Each row below holds a small network's activations on one input, seen along a few directions.
In each table, some parts of the input vary, and every possible input appears once, in random order.
A made-up example of a description, with smaller parts first: values(2) and (point or ring(9) or (line(4) and ring(8))).
Shared parts are said once, and a part with two or three values counts as separate values.

Rows:
row 1: [ -6 -16  40  35 -27 -54 103  21  51  75  48 -16]
row 2: [-15  27 -44  22 -18  32  25 -55 -19 -32  13  -1]
row 3: [-11  48 -14 -13  60  50 -10  31 -18  14 -66   6]
row 4: [-26  28 -25 -16 -45   5  27 -34 -77 -44  37 -26]
row 5: [-20  34  64 -23  26 -12  59  64  93 112  10 -12]
row 6: [ 17 -18  23  25  51 -23 -28   9 -12  -6 -30  64]
row 7: [  5   8   3 -16  33   9 -84  42  51 -19 -29 -33]
row 8: [-13 -20  46 -22 -55 -77 104   2   1  88  50 -46]
row 9: [ -5 -43 -11 -34 -57  11 -14 -21 -36 -29  57 -32]
row 10: [-23 -19 -25   9 -27  45 -50  -5  52 -10   9  17]
row 11: [  7 -42 -32   4 -30  33 -20 -41  22 -14  41  -6]
row 12: [ 37 -42   8  21  40 -42   5 -10 -38 -27  -2  43]
row 13: [ 42 -40  -5  18 -24 -22 -36 -22  26 -50  -1 -20]
row 14: [-18  13  60  33 -18 -33  71  42  83  93  24  13]
row 15: [ 45 -40  13 -35 -45 -39 -35 -35 -33 -36  12 -48]
row 16: [ 22 -48   8 -40   7 -74  10 -10 -79 -30  -5  16]
row 17: [  8  36 -23  24  15  24   4  -8 -20   2 -54  44]
row 18: [ 29  -2  11  32 -10  -3 -75   6  41 -28  -7   2]
row 19: [ 11   6 -30 -27 -29 -28  42 -10 -95 -30 -17  -4]
row 20: [-56  67 -12  -2  35  77 -19  25   7 -19 -19 -14]
row 21: [ 29  12 -39  21   5   3  37 -26 -47 -16 -25  23]
row 22: [-35  52 -26  24  -8  53  -8 -35  10 -15 -16  20]
row 23: [-30   5 -13 -18  23  69 -67  43  42   3  16 -15]
row 24: [  3  -5  23 -23  99  -3 -43  28  -5  19 -48  26]
Question: Changing only one part turns row 11 into row 10. The same change can be made to row 21. Which row results?
Answer: row 17
Question: What is each input in this table made of?
Answer: line(4) and (point or ring(5))
Question: List by row number the other rows that have the line(4) part in common with row 3.
Answer: row 5, row 7, row 20, row 23, row 24

Rows:
row 25: [-28  10  59 -22   3 -46  93  48  47 123   8   2]
row 26: [  24  -14  -46   -5  -52  -18   45  -56 -101  -65   25  -25]
row 27: [ 29 -67 -14   6 -49 -50  -2 -56 -74 -84  45  -9]
row 28: [-23  48 -51  -4  46 112 -80   4   5 -25 -47  25]
row 29: [-12 -16  67   9  -2 -52  63  56  97  86  39 -29]
row 30: [  8 -29 -30  15 -75 -27  11 -79 -73 -82  46 -10]
row 31: [-11  52 -28  -8  86  68 -80  20  -9 -30 -76  25]
row 32: [  18  -29  -20  -12  -31  -52   36  -55 -120  -60    9   13]
row 33: [  16   16  -23   -5   67   59 -113   17   14  -25  -66   37]
row 34: [ 11  -6  68   6  11 -68  76  54  78 103   4 -10]
row 35: [-36  16  35  -3 -24 -13 100  40  66 118  30 -10]
row 36: [ -24   42  -35    9   28  104 -112   -3   32  -41  -30   17]
row 37: [ 57 -59 -17 -18 -47 -60   5 -48 -97 -54  11   0]
row 38: [-33  20  52  21 -30 -29  77  37  99  89  38 -30]
row 39: [   2   17  -20   12   70   71 -119   21   35  -54  -36    5]
Question: What is each input in this table made of?
Answer: values(3) and ring(5)
Question: Which other rows does row 28 become when the values(3) part takes its other values? List them by row number.
Answer: row 26, row 35
Question: Which other rows does row 27 become when the values(3) part takes its other values? List them by row number.
Answer: row 29, row 39

Rows:
row 40: [ -4 -10 -26 -10 -24  29 -47 -24 -29 -56  20 -15]
row 41: [  9 -25  32   4 -18 -53  37   7  13  24  18  -4]
row 42: [ 25  -8 -18   0  -2   5 -52 -22 -32 -50 -16   5]
row 43: [  8  -2  27  -4  26 -56  68  19 -24  37 -18  17]
row 44: [ -9   8 -41   7 -49  47 -30 -38 -23 -53  22 -17]
row 45: [ 14 -22  26  -1   4 -51  51  13  -4  38   1  13]
row 46: [-32  32  36  13  42  27  12  61 109  82  -5  -2]
row 47: [-19  -5   3   6 -62  -7  57 -16  23  23  59 -33]
row 48: [-19  44 -12  10  62  82 -77  34  66   6 -41  13]
row 49: [-10 -16  19 -13 -49 -26  38  -2  15  28  45 -32]
row 50: [ 22 -10 -24  -4  26   5 -36 -17 -47 -41 -30  25]
row 51: [ 16  14 -21  -9  43  -2 -22 -14 -67 -37 -55  31]
Question: Changing only one part turns row 51 into row 43. The same change can be made to row 42. Which row results?
Answer: row 41
Question: What is each input in this table made of?
Answer: values(2) and (point or line(5))
Question: Which other rows does row 44 become when the values(2) part takes its other values? List them by row number.
Answer: row 47

Rows:
row 52: [  13    9  -61  -12   19   65 -108  -36  -73 -111  -34    6]
row 53: [ -7   5  15   7  28  -5  -2  19  26  25 -25  21]
row 54: [ 10  -6   0  -8 -28 -35  33 -13 -31   3  17 -11]
row 55: [ 4 -7  3  3  6 -3 10 14  7 16  4 -2]
row 56: [ 10 -23   7   3 -30 -12   6 -11  12  -3  28  -7]
row 57: [  7 -12  -3  -6 -26 -30  48 -23 -39   3  19 -14]
row 58: [-16  28   3   2  35  28   6  23  38  36 -17   4]
row 59: [ 12 -21   8  -2 -13 -41  29  -8 -22   2  -1  10]
row 60: [-20  36   3  11   8  38  -1  19  52  26  -8  -6]
row 61: [-24  34   9  -5  21  32   1  28  39  31 -14  -5]
row 62: [  19    2  -66   -6   28   62 -104  -43  -74 -102  -38   26]
row 63: [-24  22   8  -1  23  21  -3  25  35  24   0  -2]
row 64: [-15   8   3  13   5  17  -9  12  47  16   3  -8]
row 65: [ 20 -18  11 -10 -12 -28  10  -1  -4   5  11  -9]
row 66: [-10  35  13   6  37  16   9  29  32  32 -35  13]
row 67: [ 13  -5   6  -2 -25 -44  51 -18 -46  -1   1  -4]
row 68: [ -2 -12   0 -10 -33 -24  46 -20 -38  -3  27 -21]
row 69: [  0 -11  -3   4 -45 -19  30 -22 -15  -5  33  -8]
row 70: [ -5  -2  13  13   4   9 -15   7  43  12  14 -10]
row 71: [  3  -5  24   6  28 -13  -7  15  21  21 -15  20]
row 72: [  17   12  -67    3    8   71 -110  -45  -59 -115  -29    6]
row 73: [  1  -4  15   1  24  -2 -11  14  28  23  -1   0]
row 74: [-18  30   4  11   4  24  -7  19  48  21   0  -5]
row 75: [  3 -20  -2   3 -41 -17  19 -17  -1  -4  25 -10]
row 76: [  0 -11  -4   4 -51 -16  42 -30 -25  -4  30 -13]
row 77: [ -3  -1   9  -4  -8   1   5  19   7  11   6 -12]
row 78: [-21   5  11  -4  12  12 -10  18  33  24  -5   3]
row 79: [  9 -13   6  -1 -17 -43  40 -13 -36   1   7  11]
row 80: [ 10   0  13   7   8 -16  13  20   0  13 -14   7]
row 81: [  7 -25  13 -13 -16 -18   8  -2  -3   2  22  -5]
row 82: [ -2 -12   1 -10 -27 -27  34 -12 -28  -4  29 -17]
row 83: [  0 -21   2 -11 -22 -25  23  -7 -14  -3  21 -18]
row 84: [ 20 -24  17  -2  -1 -36  16  -1 -10   3   2  13]
row 85: [  23    5  -60    2   42   50  -97  -37  -78 -111  -49   26]
row 86: [ -3  -6   2  13 -20  10   3   6  20   9  16  -2]
row 87: [ -9   6   6   2  24   5  -5  18  33  26 -11   1]
row 88: [ 10 -21  -1  -7 -16 -31  25 -10 -15   3  13 -11]
row 89: [-10  -6  20  -4  11   4 -16  14  27  20   5   2]
row 90: [ -8  28  15   6  33   3   3  29  28  27 -26  15]
row 91: [-15  20   6   1  25  16  -2  21  33  34 -11  16]
Question: What is each input in this table made of?
Answer: line(4) and (point or line(9))
Question: Changing only the line(4) part turns row 55 into row 80. The same change can be made to row 58. Which row results?
Answer: row 66
Question: A walk changes only the line(4) part. It starts at row 76 and steps to row 68. List the rest of the walk in order.
Answer: row 57, row 67
Question: List by row number the other rows that have the line(4) part in common with row 77.
Answer: row 52, row 61, row 63, row 68, row 78, row 81, row 82, row 83, row 89
Question: Which other rows does row 56 become when the line(9) part takes its other values? List them by row number.
Answer: row 60, row 64, row 69, row 70, row 74, row 75, row 76, row 86
Question: Which other rows does row 62 become when the line(4) part takes its other values? List them by row number.
Answer: row 52, row 72, row 85

Rows:
row 92: [ 20  -2 -53  18 -56  35  -4 -40 -69 -66  15 -10]
row 93: [ -5  12  -5  29  19  42 -36  18  58  -2  -4  -8]
row 94: [-34  42 -12  29  18  77 -17  36  64  39 -15  14]
row 95: [  1  26 -13  -2  78  39 -66  17  16 -25 -59  17]
row 96: [ 10 -30  54   5  -9 -93  54  20  22  40  13   4]
row 97: [  7 -42  -5 -28 -47 -21   6 -26 -25 -12  51 -25]
row 98: [ 29 -21 -35 -12  37  22 -71 -22 -82 -76 -29  25]
row 99: [  9 -11 -26 -17 -76  -6  40 -31 -63 -22  39 -43]
row 100: [  8   0  50   3  14 -58  72  23  48  77   8   4]
row 101: [ 15 -14  -1  15 -11  15 -62  -9  34 -20   0   6]
row 102: [-42  61 -20  -2  82  68 -45  33  31   7 -69  36]
row 103: [ 16 -52  20 -10 -27 -87  75 -23 -38  20  31   7]
row 104: [ 11 -16   1  -6 -55 -74 107 -45 -70  12  18  -7]
row 105: [  6 -19  29 -18 -31 -26 -18   4  37  22  30 -24]
row 106: [ 11 -36 -28  13 -24  19 -33 -26 -29 -69  25   1]
row 107: [ 13   0  -4  -7  54  11 -91   2 -10 -54 -53  24]
row 108: [-56  40  27  -3   6  34  27  43  73  69  14 -19]
row 109: [ -5   9  25 -12  -3   4   4  19  60  50  24 -31]
row 110: [-28  27  50  11  17 -23  94  51  54 106  -4  18]
row 111: [  11   24  -53   -6   15   23  -38  -44 -112  -97  -35   12]
Question: What is each input in this table made of?
Answer: line(4) and line(5)
Question: Changing only the line(5) part turns row 110 into row 96. The same change can be made to row 108. Which row results?
Answer: row 105
Question: Which other rows does row 92 become when the line(4) part takes its other values? List them by row number.
Answer: row 99, row 104, row 111
Question: Which other rows does row 98 become when the line(5) part takes its other values? List them by row number.
Answer: row 95, row 102, row 107, row 111

Rows:
row 112: [ -7  -7  50  -3   6 -57  63  26  36  71   2   5]
row 113: [-14   0 -24   2 -25  14   9 -17 -30 -25  14  -3]
row 114: [ 16   2 -14 -15  -5 -12  25 -14 -64 -19  -9   1]
row 115: [  8   9 -20   5   4 -11  22 -11 -41 -19 -15   6]
row 116: [  8  16 -13  16  12   5  17 -10 -27 -16 -17  21]
row 117: [ 30 -40   3 -15  -7 -29 -24  -7 -26 -22  17 -13]
row 118: [ 11  -5   4   8  23 -16 -10 -12 -12 -15 -22  28]
row 119: [  1 -30  49  -2  -5 -48  43  33  61  61  29 -13]
row 120: [ 10 -14   1  -3  12 -28  -5 -10 -29 -20 -22  15]
row 121: [-14   1  33   4 -42 -27  53  17  61  61  41 -28]
row 122: [ -5  -5 -21 -17 -30   8  12 -23 -49 -23  22 -10]
row 123: [-22  16 -25   1   0  44 -10 -10   8  -2  -2   5]
row 124: [ -5  21   9  -6  45  13 -33  25   4   5 -38  19]
row 125: [  4  -7 -13   7 -38   2 -17 -20  -5 -29  19 -22]
row 126: [-31  10  21   4 -28 -20  77  15  38  68  37 -15]
row 127: [  2  26 -21   8  25  20   2   2  -8   6 -31  17]
row 128: [ 22 -35   1   4  -1 -23 -27  -1  -7 -25   8  -5]
row 129: [  0  -4  10  -6  38  20 -51  25  33  -6 -11  -4]
row 130: [-11  40  -7   0  38  31  -7  21  -7   4 -35   9]
row 131: [  9 -16  -7 -15 -41  -1 -12 -28 -23 -29  24 -30]
row 132: [-32  35 -18  -5  14  47 -20   8  10   0  -1  -4]
row 133: [-12  12  34   5   0 -37  90  21  24  72   5  -8]
row 134: [  3  -1  -6  16 -30  19 -21 -18  10 -26  17  -6]
row 135: [  8   4  -1   2  30   5 -25  10   1   5 -35  30]
row 136: [-15  23  -1  -3  -2  46 -43  14  31  -7   0 -17]
row 137: [-16   8 -21  10 -11  25   4 -26  -9 -22  13   6]
row 138: [ 16 -19   2   5  17  14 -44  17  26  -3  -8  10]
row 139: [ -5   6 -12   4 -14  38 -33  -9  31  -7   2 -10]
row 140: [ 22 -25   3  14   9 -10 -31  -2  11 -20   8   8]
row 141: [ 18 -19   3 -23   6 -33  -2 -16 -50 -18 -13   8]
Question: What is each input in this table made of?
Answer: ring(5) and (point or line(5))
Question: Which other rows does row 132 become when the line(5) part takes its other values? List them by row number.
Answer: row 113, row 122, row 123, row 137
Question: A walk changes only the ring(5) part. It starts at row 121 and steps to row 119. List the rest of the walk in order.
Answer: row 112, row 133, row 126
